A small network was shown many inputs. Here are its activations along a few directions, one row for each input.
Each table varies a few parts of the input and shows all the possible inputs, shuffled.
A made-up example of a description, with smaller parts first: one of 2 separate values, together with either a single point or one of 9 places along a line or (one of 6 places along a line, together with one of 8 places around a ring).
Shared parts are said once, and a part with two or three values counts as separate values.
In the rows, zero is written as 128.

Other details of the inputs shift rows strongly along three fixed directions, in all tables alike. That doesn't count.
To show where, the next rows are all for the same input, with only those details redrawn:
[117  80 114  72 111 153 155 135 138 128 160 117 133]
[159 144 126 167 119 123  91 110  93 122  97 145 115]
[147  82 150 102  75 122 113  86 135 123 135  98 136]
[167 111 145 139  81 123  92  92 100 117 112 133 129]
[121  84 119  78 108 148 148 125 140 128 155 110 133]
[164 106 138 130  82 132 101 103  96 117 118 143 130]
[135 106 103 103 118 161 139 148  99 122 141 161 128]
[116 165  72 149 186 154 137 172 101 131 114 164 102]

A family of inputs:
x1: [152 147 128 166 125 130  87 103  95 101 101 153 126]
x2: [140 121 187 121  58 110 112  95 148 105 139 125 175]
x3: [ 88 161 119 155 198  89 158 163 185 164 116  87  97]
x4: [116 167 100 153 160 121 141 165 130 161 121 131 109]
x5: [106 121 167 158 111  74 114 101 181 147 125  62 115]
x6: [123 125 132  74 100 136 160 141 159 129 146 132 175]
x7: [112  97 127  70 119 156 142 125 124 119 168 122 142]
x8: [119 125 157 148 111  72 117 104 180 156 118  62 117]
x9: [144  82 199 130  65  90 119 101 145 133 137 113 133]
x10: [139 115 133 114 120 122 153 162 126 151 130 156 126]
x11: [117 165  66 144 188 156 141 169 109 131 107 161 109]
x12: [122  78 160 100 115 131 159 147 145 135 166 134 141]
x13: [123 112 136 133 149 130 171 161 141 130 150 151 130]
x14: [132 118 100 102 131 162 134 138 105 110 134 160 137]
x15: [119  84 114  77 112 152 149 127 144 123 153 113 136]
x16: [143  82 144  99  81 127 114  81 144 113 133  97 145]
x17: [123  99 116  69 118 149 144 113 137 122 147 112 149]
x18: [110 165  89 141 183 156 134 171  93 131 128 163 103]
x19: [147  95 166 117  59 107 118 103 139 147 142 100 138]
x20: [132 150 156 192 130  84 105 129 134 139 104 127 106]
x21: [139 165 125 160 147 106  99 105 117 142  94 105 108]
x22: [119 141 123 122 124 140 163 158 156 105 132 150 163]
x23: [157 159 134 148 122 119  92 103  83 130 101 141 122]
x24: [ 88 176  90 148 209 131 131 138 146 125 118 107 110]
x25: [158 157 109 161 166 133 136 181  86 144 108 204 119]
x26: [110 183 138 167 155  77 134 103 215 135  82  53 142]
x27: [129 103 115 101 115 161 138 148  95 121 151 160 126]
x28: [138 100 166  97  83 124 108  84 121 121 147 100 139]
x29: [102 153 131 156 164  84 111  89 181 147 105  34 102]
x30: [145  92 153  93  84 125 108  71 137 113 136  94 152]
x31: [122 157 128 176 153 117  93  97 130 108 103 115 117]
x32: [156  88 174 117  60  85 120  98 152 147 123 103 138]
x33: [112  92 136  94  94 137 155 146 143 146 169 115 136]
x34: [165 165 127 162 125 134  82 112  62 113  98 173 125]
x35: [141  99 168 103  79 120 102  79 123 122 141  97 135]
x36: [ 96  87 110  68 159 161 200 200 148 143 183 154 138]
x37: [ 92 103  84  79 153 188 177 192 106 125 174 173 124]
x38: [153 145 125 177 121 141  87 116  81  97 101 176 122]
x39: [157 141 130 175 112 141  87 122  69 107 106 179 116]
x40: [123 164 142 165 147 116  93 103 109 122 115 119 111]
x41: [165 107 179 159 102  92 129 106 143 128 123 127 134]
x42: [ 99 148 121 150 201  85 172 139 204 161 118  67 113]
x43: [137 144 114 160 140 130 134 184  96 137 120 194 111]
x44: [116 180  77 134 191 150 133 157  97 132 114 156 115]
x45: [136 162 108 167 155 112 101 101 135 125  85 107 116]
x46: [ 67 164 102 129 210 115 139 123 185 134 129  55 112]
x47: [119 113 126  84 104 143 176 151 172 113 145 135 173]
x48: [106 171 138 172 168 103  98 102 139 132 107  84 103]
x49: [154  88 152 106  72 113 109  74 138 129 124  88 137]
x50: [165 113 131 121  91 134 102  90 104 109 110 139 145]
x51: [ 89 110  91  80 158 183 171 184 109 128 172 162 123]
x52: [155 139 126 173 113 145  90 122  76 102 106 181 119]
x53: [167 163 120 158 126 133  85 107  70 114  91 169 132]
x54: [156 101 139 131  84 140 103 105 101 107 125 148 133]
x55: [125  82 142  90  94 118 158 148 152 145 153 124 135]
x56: [ 94 194 152 171 160  74 119 106 208 133 103  55 139]
x57: [ 79 156  94 127 198 109 150 132 183 157 120  51 101]
x58: [163 137 173 165  67 115 108 107 121  89 106 162 169]
x59: [132 118 116 101 122 153 134 140  98 129 142 147 125]
x60: [120  79 154  87 101 122 166 152 151 142 161 128 134]
x61: [152 151 146 188 101 121  94 132  85 134 116 166 117]
x62: [113 166 117 180 171 105 100 102 153 121  94  89 108]
x63: [109 170 130 175 171 106  95  95 144 117 102  92 114]
x64: [ 94 149 124 155 204  86 172 142 205 157 122  68 110]
x65: [117  82 114  73 112 152 153 134 138 128 159 116 133]
x66: [124 158 103 139 159 167 120 157  70 110 132 191 121]
x67: [135 164  87 134 165 166 122 158  70 113 119 192 126]
x68: [ 98 160  61 106 197 184 167 205  86 133 145 189 112]
x69: [148 102 161 115  82 142  97  89  95 100 141 146 149]
x70: [ 89  93  94  63 138 153 194 192 157 155 173 133 134]
x71: [167 146 145 184  97 111  91 139  80 131 104 184 116]
x72: [119 104 129  71 114 147 142 122 122 130 158 115 136]
x73: [166 160 127 153 119 131  90 115  65 128  98 167 121]
x74: [132  72 149  79 111 129 169 149 151 144 164 129 145]
x75: [131 110 112 114 120 157 132 143 103 117 141 153 124]
x76: [ 76 142 133  87 146 111 171 134 222 141 149  58 158]
The inputs of x38 and x45 match in every part but one. If x61 is changed in the same way as x38 into x45, which row does it become?
Answer: x4
The inputs of x31 and x1 match in every part but one. If x13 is changed in the same way as x31 into x1, which row does it become?
Answer: x41
What is each input in this table made of?
Answer: one of 4 places along a line, together with either one of 2 separate values or one of 6 places along a line or one of 11 places around a ring
Which other rows does x56 become when the choice among 2 separate values takes its other values? List them by row number.
Answer: x22
A walk changes only the place on the line of 4. It starts at x21 and steps to x59. List the rest of the walk in order.
Answer: x18, x51
Which other rows does x2 become when the choice among 2 separate values takes its other values? List them by row number.
Answer: x58
A walk changes only the place on the line of 6. It starts at x64 and steps to x74. List the rest of the walk in order.
Answer: x3, x55, x8, x19
A walk changes only the place on the ring of 11. It starts at x65 and steps to x15. List the rest of the walk in order.
Answer: x16, x14, x30, x67, x34, x72, x68, x59, x29

A family of inputs:
x77: [171  85 170 110  76 121 101  87  85 133 133 134 129]
x78: [148 123 106 100 107 162 145 151 106 112 128 179 155]
x79: [ 98 112 182 112  90  87 129  96 192 144 148  48 140]
x80: [140 198 118 167 157 127 102 129  98 115  94 161 130]
x81: [ 88 110 105  64 173 162 172 146 151 121 170 115 140]
x82: [146 160 103 187 152 126 119 166  95 135  97 180 100]
x83: [137 165 158 145 120  74 100  86 154 157 100  63 126]
x84: [109  68 135  77 105 168 165 165 122 113 184 163 144]
x85: [ 88 182 118 174 178 117 135 161 157 133 119 122 115]
x86: [184 106 187 151  33 113  79  74 104  94 114 155 161]
x87: [ 77 151  97 150 207 139 155 162 161 119 133 123 116]
x88: [ 96 157  47 139 165 175 116 151  83 129 126 134  91]
x89: [121 136 114 154 175 116 125 106 154 124 109  96 113]
x90: [120  53 128  40  95 179 171 135 129  99 186 151 165]
x91: [165  59 141  63  78 162 137 109  93 109 158 161 151]
x92: [106 133 119  85 145 115 155 117 186 142 131  63 144]
x93: [ 83 116 142  57 130 132 163 131 173 149 175  76 144]
x94: [141  96 127 124 110 116 138 116 158 131 123 110 132]
x95: [187 142 169 168  54 106  84 113  76 129 100 175 136]
x96: [170 107 157 140  83  90 100  63 151 120  97  87 138]
x97: [101 145  78 106 131 186 101 149  69 110 141 167 116]
x98: [136 126 117 103 112 166 141 145 103  99 140 182 158]
x99: [118 140 185 177 127  73  93  86 163 142 117  68 114]
x100: [115 166 131 173 143  91 123 133 168 144 102  95 117]
x101: [149 139 130 191 150 115 104 113 118 117  96 142 108]
x102: [103  62 159  88 106 111 154 116 171 147 167  72 121]
x103: [150 172 131 170 152 134  96 139  58 129 108 187 114]
x104: [169 129 135 157 100 117 110 146  83 142 111 176 114]
x105: [139 130  95 119 122 167 150 176 101 115 129 199 146]
x106: [108 166  86 134 196 115 149 164 136 165 117 108  95]
x107: [145 139 130 137 136  95 113  87 155 138  98  75 122]
x108: [ 88 121  95 131 187 139 171 179 145 140 145 131 100]
What is each input in this table made of?
Answer: either one of 2 separate values or (one of 5 places around a ring, together with one of 6 places around a ring)
A walk changes only the place on the ring of 5. It starts at x94 and steps to x105. List the rest of the walk in order.
Answer: x86, x87, x101

A family of inputs:
x109: [180 172 146 182 101 100  85  93 109 115  75 143 148]
x110: [ 84 110 105  90 145 189 179 209 115 114 182 199 134]
x111: [ 91 124 124  93 140  89 152 109 203 170 130  24 115]
x112: [124 212  68 186 215 141 150 180 120 121  90 173 125]
x113: [116  65  89  29  99 201 106  78  80  92 162 115 116]
x114: [102 105 186 160 122  69 120  63 219 129 127  22 131]
x115: [153 116 132 102  94 146 146 148  69 141 149 173 128]
x116: [ 98 211 117 213 209  84 103 139 141 155  84  99  68]
x117: [133 225  97 181 175 136 121 180  84 127  92 202 127]
x118: [110  84 105  57 128 161 186 157 173 116 155 134 165]
x119: [ 91 139  32  89 221 177 195 230 131 154 138 176 111]
x120: [166 155 157 163  81 142  83 151  54 101 114 236 145]
x121: [179 134 171 205 106  70  61  60 128 130  71 101 102]
x122: [111 159 137 143 152  67 120  97 183 169 105  30 101]
x123: [183 105 146 173  93 133 105 124  51 116 121 195 114]
x124: [153 152 140 203 135 117  86 144  64 134 102 185  91]
x125: [157  98 216 177  52  86  68  61 137 105 119 109 146]
x126: [ 58 138 126  77 168 121 181 152 205 150 170  65 152]
x127: [100  60 130  14  79 192 107  44 144  74 182  64 167]
x128: [115 106  67  64 157 166 194 194 116 152 157 155 129]
x129: [164  41 155  65  58 119 144  91 145 133 152  96 151]
x130: [161  91 151  63  36 149 143 121 111 116 161 156 183]
x131: [172  94 163 160  73 126  90 115  69 120 126 175 113]
x132: [ 71 175 111 183 231  90 148 131 219 139 106  47 111]
What is each input in this table made of?
Answer: one of 2 separate values, together with either a single point or one of 11 places around a ring
The inputs of x131 and x125 match in every part but the choice among 2 separate values. If x122 is changed in the same way as x131 into x125, which row does it become?
Answer: x117
Which other rows does x124 become when the choice among 2 separate values takes its other values? List them by row number.
Answer: x110
Which other rows does x127 become when the choice among 2 separate values takes its other values? List them by row number.
Answer: x113

A family of inputs:
x133: [128 128 105 105 136 145 162 184 112 116 123 179 132]
x134: [156  80 135  95 100 144 154 149 102 124 140 179 135]
x135: [114  99 137  96  93 119 140 109 180 118 128  81 149]
x136: [116 187 118 195 181 104 101 151 124 127  91 158 111]
x137: [184 113 173 114  60 105 105 102 104 125 113 147 147]
x138: [ 94 177 113 160 203 125 123 131 136 129 120  93  98]
x139: [142  64 132  68  92 131 141 112 145 144 161 109 145]
x140: [ 97 141  99 123 176 122 143 142 144 157 143  94 106]
x141: [107 146 108 162 166 105 129 100 176 126 102  64 107]
x142: [ 91 157  95 112 175 135 142 133 148 144 141  95 126]
x143: [132  87 136  66  64 136 146 116 152 125 147 100 160]
x144: [205 170 186 219  79  85  43  83  61 100  64 195 123]
x145: [ 76 139 124 120 169 113 138 119 197 130 135  81 131]
x146: [111 115 145 140 154 106 127 103 157 124 127  91 107]
x147: [129 102 154 104 121 145 199 158 170 127 174 127 172]
x148: [139 136 112 138 137 162 109 145  71 113 140 179 124]
x149: [144 146  72 123 160 173 140 167  81 132 129 193 126]
x150: [111 167  83 164 205 122 129 131 155 130 105 109 105]
x151: [163 130 120 130 128 142 137 159  79 143 116 192 122]
x152: [147 172 169 209  97  87  60 104 110 126  85 126 116]
x153: [104  99 135 100 146 138 146 113 155 116 147  93 128]
x154: [105 104 160  98 105 109 123 120 164 138 158  99 143]
x155: [116 165 110 124 159 169 134 180  80 113 134 196 132]
x156: [117 122  92  84 145 154 153 142 140 135 142 124 144]
x157: [148 135 176 132  90  91  89  54 135 125 114  64 135]
x158: [152 123  93  95 134 178 156 156  71 122 140 197 137]
x159: [125  75 141 100 115 102 140 116 174 145 140  93 136]
x160: [ 86 107 108 103 139 148 152 132 163 115 149 100 134]
x161: [122  90 145  72 100 160 134 119 114 110 168 134 151]
x162: [ 99  95 122  70 123 162 149 134 137 122 176 119 148]
x163: [102  95 116 108 151 136 155 161 143 137 156 141 124]
x164: [101 143 123 120 171 114 146 124 143 155 134  85 104]
x165: [ 88 123 103 102 139 165 147 151 131 119 157 123 132]
x166: [ 79 172 138 129 182  80 148 123 194 162 123  44 110]
x167: [121 107 147  85 116 126 138  93 143 136 151  73 131]
x168: [ 90 179  92 170 195 112 142 169 146 165 114 100  85]
x169: [106 114 108  63 121 164 157 159 122 135 166 149 156]
x170: [117 122 120  92 142 139 157 141 146 115 127 131 145]
x171: [133 123 179 162  81  50  96  55 205 134  94  34 131]
x172: [114 112 150 100 121 135 133 120 144 106 136 127 145]
x173: [142 132 128 140 135 153 118 150  66 121 136 185 112]
x174: [176 155 144 203 104  90  70  82 110 138  73 115 103]
x175: [187 181 110 202 118 131  78 112  58 117  73 188 107]
x176: [204  76 161 133  27 135 104  91  64  96 109 179 132]
x177: [130 148 110 136 150 130 106 120 114 141 130 121 119]
x178: [121  92 151 112 113 123 129 134 130 141 155 123 125]
x179: [109  69 121  82 128 148 155 139 146 124 173 125 133]
x180: [100 187  87 194 201 138 118 171 109 138 112 139  82]
x181: [146  61 128  82  96 143 143 124 129 121 154 141 142]
x182: [115 185 108 169 162  94 126 147 158 147  90 100 108]
x183: [172 197 105 192 148 121  93 162  69 132  78 211 119]
x184: [170 204 101 187 150 134  88 151  66 122  74 208 126]
x185: [121 121 109  87 101 159 156 183 104 133 158 176 136]
x186: [100 145 119 141 189  98 145  95 188 131 109  49 109]
x187: [108  93 106  79 132 171 153 147 130 110 167 152 149]
x188: [144 121 108 104 143 150 152 149 101 139 130 162 120]
x189: [121 169 104 166 179 110 115 110 152 123  93 105 120]
x190: [121 210  92 166 201 121 130 158 115 133  83 146 118]
x191: [126 183  83 179 204 117 131 176 116 160  95 148  99]
x192: [178  99 159 125  66 146  98  97  69  85 126 183 152]
x193: [ 70 159 111 129 160 136 138 149 162 130 137 101 123]
x194: [136  96 175 153  80  90  84  41 170 114 115  45 128]
x195: [121  97 134  93 125 159 156 167 101 134 166 171 123]
x196: [134 125 117 157 135 111 125 141 139 140 103 133 111]
x197: [133 114 186 155  68  76  88  76 166 119 108  85 131]
x198: [100 180  76 168 196 129 137 143 155 122  96 111 108]
x199: [110 118 103  90 142 144 151 151 155 122 136 136 148]
x200: [ 92 159  92 153 190 101 158 157 179 166 111  71  94]
x201: [118  81 146  67 108 136 167 140 133 153 166 113 135]
x202: [158 187 158 201  93  90  57  86 104 126  73 114 125]
x203: [182 117 158 155  59 127  80  97  69 127 113 160 118]
x204: [174  89 170 141  42 132  96 109  72 121 136 177 131]
x205: [132  65 157  90  96 137 150 133 124 122 159 146 135]
x206: [132 107 130 121 124 144 118 139 101 126 153 150 119]
x207: [124  91 132 108 123 142 122 111 139 112 148 116 136]
x208: [100 131 110  90 142 135 152 172 136 149 154 134 138]
x209: [110 164  93 126 165 173 132 191  83 118 140 200 134]
x210: [196 100 145 120  28 147  97  87  74 106 119 176 155]
x211: [166 167 160 193 122  77  83 100 116 119  65 136 123]
x212: [ 97 103 119  92 143 121 159 150 153 163 158  94 125]
x213: [109 196 106 199 174 123 102 146 122 114  82 150 114]
x214: [136 127 135 109 110 155 138 171  74 115 152 206 135]
x215: [133 127 103 105 149 159 150 146 109 106 125 164 139]
x216: [100 129 129 140 134 125 117 106 146 125 136  77 112]
x217: [142 144 100 137 117 165 120 143  70 126 130 176 117]
x218: [ 96 105 147 143 131  90 136 106 186 141 132  66 109]
x219: [147 119 129 131 103 165 190 175 129 118 165 184 165]
x220: [114 116 145 124 140 129 188 152 193 140 165 104 169]
x221: [109 103 139  53 109 148 161 131 136 134 164 113 157]
x222: [149  62 184 132  51 102  93  59 151 118 131  76 132]
x223: [163 127 169 129  91  88  96  53 144 121 102  68 140]
x224: [192  67 170 108  53 129 110  86  92 107 127 157 143]
x225: [130 141 172 157  85  75  83  35 174 134 108  19 126]
The inputs of x217 and x177 match in every part but one. If x193 is changed in the same way as x217 into x177, which row does it become?
Answer: x209
The inputs of x157 and x142 match in every part but one. If x201 is changed in the same way as x157 into x142, which row does it become?
Answer: x212
The inputs of x166 and x185 match in every part but one. If x161 is changed in the same way as x166 into x185, which row does it become?
Answer: x165
What is each input in this table made of?
Answer: one of 3 separate values, together with either a single point or (one of 5 places around a ring, together with one of 6 places around a ring)
